These are the activations of a small neural network, seen along a few directions. Each row is one input.
Each table varies a few parts of the input and shows all the possible inputs, shuffled.
Descriptions start from the smaller parts, as in this example, which fits no table here: ring(5) and (point or ring(9) or (values(2) and line(6))).
Shared parts are said once, and a part with two or three values counts as separate values.
In the rows, zero is written as 100.

A family of inputs:
R1: 115, 96, 109, 102, 79, 73, 89, 119, 107, 107, 93, 78, 88
R2: 99, 106, 58, 101, 106, 122, 150, 120, 109, 67, 128, 54, 136
R3: 113, 102, 107, 108, 79, 78, 96, 119, 105, 106, 94, 76, 95
R4: 85, 91, 113, 157, 112, 143, 134, 131, 84, 43, 131, 146, 92
R5: 90, 84, 151, 104, 117, 121, 104, 145, 69, 123, 135, 181, 93
R6: 105, 81, 135, 144, 109, 132, 135, 168, 69, 73, 145, 163, 102
R7: 109, 103, 92, 79, 94, 76, 70, 76, 113, 124, 76, 84, 90
R8: 114, 101, 105, 106, 78, 76, 94, 122, 104, 104, 98, 71, 96
R9: 71, 81, 133, 94, 134, 125, 91, 81, 73, 129, 106, 184, 95
R10: 113, 107, 90, 81, 94, 75, 82, 78, 107, 122, 81, 72, 97
R11: 86, 113, 53, 81, 111, 122, 118, 64, 113, 77, 87, 64, 121
R12: 108, 108, 88, 83, 93, 78, 76, 78, 110, 121, 81, 77, 97
R13: 82, 110, 54, 74, 131, 138, 149, 78, 114, 75, 119, 79, 148
R14: 120, 100, 107, 103, 79, 73, 101, 122, 101, 104, 99, 66, 95
R15: 116, 104, 108, 105, 80, 75, 99, 123, 101, 102, 100, 68, 96
R16: 70, 97, 102, 132, 117, 143, 108, 73, 93, 53, 101, 153, 86
R17: 65, 100, 114, 92, 125, 137, 90, 59, 90, 100, 93, 176, 91
R18: 106, 108, 90, 84, 94, 80, 77, 76, 111, 123, 76, 82, 96
R19: 115, 96, 110, 106, 79, 77, 88, 116, 107, 105, 95, 73, 93
R20: 109, 111, 90, 82, 95, 77, 80, 80, 108, 120, 83, 74, 98
R21: 108, 102, 92, 83, 94, 79, 69, 72, 113, 122, 77, 80, 94
- What do these inputs look like to the network? => values(3) or ring(6) or (values(2) and line(6))
- List by row number the other inputs of the same sort as R11. => R2, R13
- A walk changes only the line(6) part. It starts at R14 and steps to R15. List the rest of the walk in order. => R8, R3, R19, R1

A family of inputs:
R22: 84, 104, 68, 110, 109, 120, 108, 71, 121, 47, 88, 71, 94
R23: 82, 99, 106, 82, 140, 135, 92, 67, 90, 124, 120, 177, 107
R24: 133, 108, 116, 114, 65, 56, 81, 108, 91, 127, 95, 94, 78
R25: 112, 107, 98, 107, 110, 101, 55, 89, 96, 88, 70, 129, 66
R26: 117, 134, 78, 114, 83, 101, 137, 108, 101, 79, 106, 53, 111
R27: 89, 105, 103, 126, 119, 132, 73, 95, 95, 73, 102, 161, 69
R28: 63, 68, 151, 127, 116, 126, 134, 166, 66, 75, 142, 153, 109
R29: 99, 101, 97, 61, 114, 87, 56, 53, 84, 163, 78, 108, 99
R30: 106, 81, 126, 124, 120, 113, 99, 162, 81, 102, 141, 140, 105
R31: 80, 126, 55, 59, 130, 114, 118, 53, 110, 113, 91, 78, 132
R32: 93, 101, 119, 98, 65, 56, 49, 71, 130, 117, 46, 67, 61
R33: 123, 112, 72, 111, 64, 98, 132, 101, 110, 75, 107, 55, 127
R34: 117, 109, 79, 121, 84, 106, 143, 100, 99, 66, 117, 67, 115
R35: 84, 129, 68, 104, 107, 117, 102, 78, 123, 61, 78, 56, 90
R36: 110, 112, 76, 91, 108, 105, 135, 154, 113, 89, 117, 40, 118
R37: 51, 85, 133, 135, 113, 150, 117, 97, 94, 52, 101, 173, 68
R38: 73, 93, 147, 142, 90, 129, 140, 126, 57, 66, 134, 168, 94
R39: 90, 106, 61, 103, 89, 113, 97, 71, 132, 58, 80, 59, 105
R40: 116, 105, 123, 139, 91, 113, 111, 122, 83, 91, 135, 158, 87
R41: 80, 102, 55, 66, 132, 116, 123, 46, 108, 99, 101, 92, 136
R42: 131, 82, 121, 103, 111, 81, 82, 157, 83, 116, 111, 108, 102
R43: 86, 103, 48, 58, 112, 111, 113, 46, 119, 110, 93, 80, 146
R44: 87, 101, 123, 43, 89, 59, 65, 43, 112, 164, 69, 82, 91
R45: 116, 91, 68, 88, 88, 100, 130, 147, 121, 84, 117, 44, 133
R46: 144, 100, 114, 130, 85, 85, 93, 115, 83, 112, 99, 122, 90
R47: 116, 75, 139, 87, 65, 36, 79, 144, 119, 145, 88, 49, 92
R48: 43, 86, 134, 85, 138, 154, 120, 69, 67, 99, 118, 183, 112
R49: 107, 103, 93, 109, 90, 77, 49, 82, 112, 114, 59, 97, 60
R50: 111, 88, 77, 98, 110, 109, 141, 146, 111, 75, 127, 54, 122
R51: 123, 107, 140, 98, 40, 30, 82, 100, 111, 129, 83, 66, 79
R52: 107, 101, 98, 65, 134, 108, 67, 60, 79, 142, 86, 139, 107
R53: 128, 76, 115, 103, 91, 61, 78, 151, 101, 143, 100, 77, 92
- Changing only one part turns R42 into R46. The same change can be made to R50. Which row results? => R34
- What do these inputs look like to the network? => line(4) and (values(3) or line(5))
- List by row number the other rows that have the line(4) part in common with R52. => R23, R29, R31, R41, R43, R44, R48
- List by row number the other rows that have the line(4) part in common with R37. => R22, R25, R27, R32, R35, R39, R49

A family of inputs:
R54: 58, 88, 155, 137, 72, 105, 114, 123, 95, 50, 98, 116, 66
R55: 51, 104, 79, 65, 92, 103, 126, 58, 123, 79, 84, 37, 123
R56: 73, 85, 108, 104, 129, 144, 161, 131, 82, 74, 149, 131, 137
R57: 65, 80, 159, 115, 54, 72, 112, 133, 98, 78, 96, 73, 82
R58: 80, 79, 111, 79, 111, 112, 161, 141, 85, 102, 147, 87, 151
R59: 126, 89, 92, 76, 107, 87, 136, 156, 92, 129, 138, 60, 146
R60: 46, 83, 143, 75, 122, 118, 89, 62, 85, 125, 97, 166, 95
R61: 130, 103, 95, 98, 126, 97, 43, 69, 90, 147, 82, 164, 77
R62: 156, 104, 59, 126, 132, 128, 112, 143, 91, 97, 134, 128, 120
R63: 83, 98, 117, 102, 130, 127, 68, 58, 82, 122, 92, 190, 80
R64: 108, 99, 81, 131, 137, 155, 138, 130, 80, 72, 145, 155, 121
R65: 54, 76, 147, 52, 103, 85, 89, 72, 87, 153, 95, 122, 110
R66: 110, 92, 142, 114, 49, 46, 89, 143, 105, 105, 89, 48, 78
R67: 146, 105, 117, 133, 55, 53, 68, 141, 108, 101, 87, 68, 65
R68: 80, 126, 52, 112, 115, 145, 108, 42, 115, 46, 80, 103, 94
R69: 100, 87, 129, 49, 99, 55, 67, 83, 91, 178, 85, 96, 105
R70: 96, 116, 61, 63, 85, 77, 106, 70, 130, 106, 75, 12, 119
R71: 131, 131, 37, 82, 91, 84, 85, 65, 134, 99, 71, 34, 107
R72: 161, 101, 66, 96, 115, 94, 112, 156, 95, 123, 134, 80, 133
R73: 45, 110, 76, 88, 109, 135, 127, 45, 117, 49, 86, 80, 108
R74: 128, 133, 32, 109, 107, 117, 86, 50, 126, 72, 71, 79, 93
R75: 142, 108, 109, 162, 72, 86, 69, 127, 101, 74, 87, 114, 49
R76: 135, 100, 103, 69, 108, 61, 44, 81, 94, 173, 81, 117, 91
R77: 93, 103, 129, 164, 80, 115, 92, 119, 92, 47, 94, 140, 51
- What do these inputs look like to the network? => values(4) and ring(6)
- Changing only the values(4) part turns R70 into R59. The same change can be made to R55. Which row results? => R58
- A walk changes only the ring(6) part. It starts at R77 and steps to R75. List the rest of the walk in order. => R67, R66, R57, R54
- Which other rows does R56 become when the values(4) part takes its other values? List them by row number. => R54, R60, R73
- Which other rows does R69 become when the ring(6) part takes its other values? List them by row number. => R60, R61, R63, R65, R76

A family of inputs:
R78: 115, 96, 103, 51, 85, 45, 62, 77, 109, 167, 73, 57, 106
R79: 118, 117, 67, 101, 82, 83, 85, 77, 120, 90, 73, 49, 92
R80: 86, 86, 133, 120, 126, 133, 100, 112, 73, 100, 123, 184, 89
R81: 107, 113, 79, 62, 92, 67, 66, 59, 122, 129, 64, 54, 98
R82: 129, 106, 82, 85, 85, 66, 101, 126, 111, 118, 99, 34, 114
R83: 80, 101, 87, 110, 118, 140, 144, 106, 94, 58, 124, 115, 117
R84: 132, 107, 82, 94, 78, 71, 101, 118, 116, 104, 97, 44, 110
R85: 109, 117, 70, 81, 86, 78, 78, 65, 125, 108, 68, 51, 93
R86: 86, 84, 132, 123, 122, 129, 103, 114, 73, 97, 125, 184, 92
R87: 98, 93, 137, 111, 79, 78, 76, 105, 94, 109, 86, 111, 73
R88: 87, 85, 133, 123, 124, 132, 105, 114, 72, 99, 120, 184, 91
R89: 76, 101, 72, 99, 126, 149, 154, 99, 101, 62, 128, 102, 137
R90: 90, 97, 119, 120, 90, 104, 101, 114, 94, 85, 103, 116, 85
R91: 86, 97, 105, 119, 108, 122, 124, 115, 96, 72, 116, 114, 102
- What do these inputs look like to the network? => values(3) or line(5) or line(6)
- A walk changes only the line(5) part. It starts at R89 and steps to R83. List the rest of the walk in order. => R91, R90, R87

A family of inputs:
R92: 116, 111, 107, 120, 74, 81, 97, 114, 101, 92, 94, 79, 84
R93: 93, 106, 76, 114, 129, 140, 94, 80, 102, 74, 99, 138, 92
R94: 133, 112, 92, 110, 59, 62, 85, 103, 115, 102, 81, 49, 89
R95: 85, 89, 138, 140, 86, 116, 127, 130, 82, 64, 120, 131, 88
R96: 85, 85, 121, 71, 101, 74, 68, 96, 104, 134, 83, 89, 92
R97: 59, 97, 108, 114, 113, 145, 129, 76, 86, 67, 111, 148, 104
R98: 95, 97, 109, 101, 77, 75, 89, 122, 118, 85, 85, 53, 84
R99: 92, 93, 86, 69, 107, 92, 114, 119, 113, 103, 106, 51, 124
R100: 110, 90, 118, 105, 122, 108, 69, 110, 88, 122, 103, 161, 82
R101: 118, 98, 103, 141, 102, 110, 92, 135, 98, 73, 105, 122, 76
R102: 116, 96, 81, 110, 130, 126, 115, 133, 94, 89, 127, 121, 117
R103: 108, 120, 65, 84, 90, 90, 91, 48, 119, 102, 74, 66, 106
R104: 123, 101, 102, 79, 84, 60, 67, 78, 102, 149, 79, 85, 96
R105: 91, 118, 79, 94, 104, 112, 102, 59, 106, 92, 87, 96, 99
R106: 107, 101, 120, 89, 98, 81, 77, 90, 89, 140, 91, 116, 90
R107: 74, 80, 150, 105, 107, 112, 105, 103, 72, 114, 119, 171, 96
R108: 114, 107, 83, 89, 105, 100, 122, 112, 96, 108, 115, 78, 124
R109: 71, 105, 83, 75, 106, 103, 95, 67, 123, 87, 75, 69, 99
R110: 82, 87, 112, 111, 115, 133, 150, 127, 81, 86, 142, 130, 129
R111: 130, 107, 67, 78, 90, 80, 111, 100, 110, 119, 103, 48, 128
- What do these inputs look like to the network? => values(4) and line(5)
- Changing only the values(4) part turns R93 into R100. The same change can be made to R105. Which row results? => R106
- Which other rows does R111 become when the values(4) part takes its other values? List them by row number. => R94, R103, R104
- Which other rows does R95 become when the values(4) part takes its other values? List them by row number. => R97, R107, R110
